Each row has a name. Each question is about the rows just above it.

q980: -.09 .17 .10 .09 .23 -.02
q477: -.09 .17 .10 .09 .22 .15
q677: .27 .62 .09 -.91 -.51 .02
q423: .09 .32 -.21 -.03 .22 .11
Among the named rows, does one hold -.09 .17 .10 next to each other, in this order? : yes
Does one of the named rows hold .10 .09 .22 .15 side by side, in this order? : yes

q677: .10 .15 -.39 .44 -.04 -.10 -.36 -.02
q955: .10 .15 -.39 .44 -.04 .03 -.36 -.02
q98: .10 .15 -.39 .44 -.04 -.10 .33 -.02
Among the named rows, does one hold .11 .15 -.39 .44 next to each other, in this order? : no
Among the named rows, does one hold .10 .15 -.39 next to each other, in this order? : yes
Is -.39 .15 printed in one of the named rows, side by side and in this order? : no

q423: .36 .59 .93 .93 -.30 .90 .35 .04
q205: .13 .04 -.89 -.89 .30 -.12 -.17 -.01
q980: .02 .22 -.25 -.25 -.12 .29 -.15 -.20
Is -.15 .29 printed in one of the named rows, side by side and in this order? : no
Does one of the named rows hold .02 .22 side by side, in this order? : yes
Among the named rows, does one hold .93 .93 -.30 next to each other, in this order? : yes
Among the named rows, does one hold .93 -.30 next to each other, in this order? : yes
Does one of the named rows hold -.25 -.25 -.12 side by side, in this order? : yes
Does one of the named rows hold -.16 -.20 side by side, in this order? : no

q620: -.18 -.31 .38 -.15 .19 .09 -.34 -.30 .17 -.15 .19
q98: -.18 -.31 .38 .41 .19 .09 -.34 -.30 .17 .30 -.73
q980: -.18 -.31 .38 .41 .19 .09 -.34 -.30 .17 -.15 .19
Is -.31 .38 printed in one of the named rows, side by side and in this order? : yes
Is .09 .19 -.15 .38 -.31 printed in one of the named rows, side by side and in this order? : no
Is -.30 .17 printed in one of the named rows, side by side and in this order? : yes

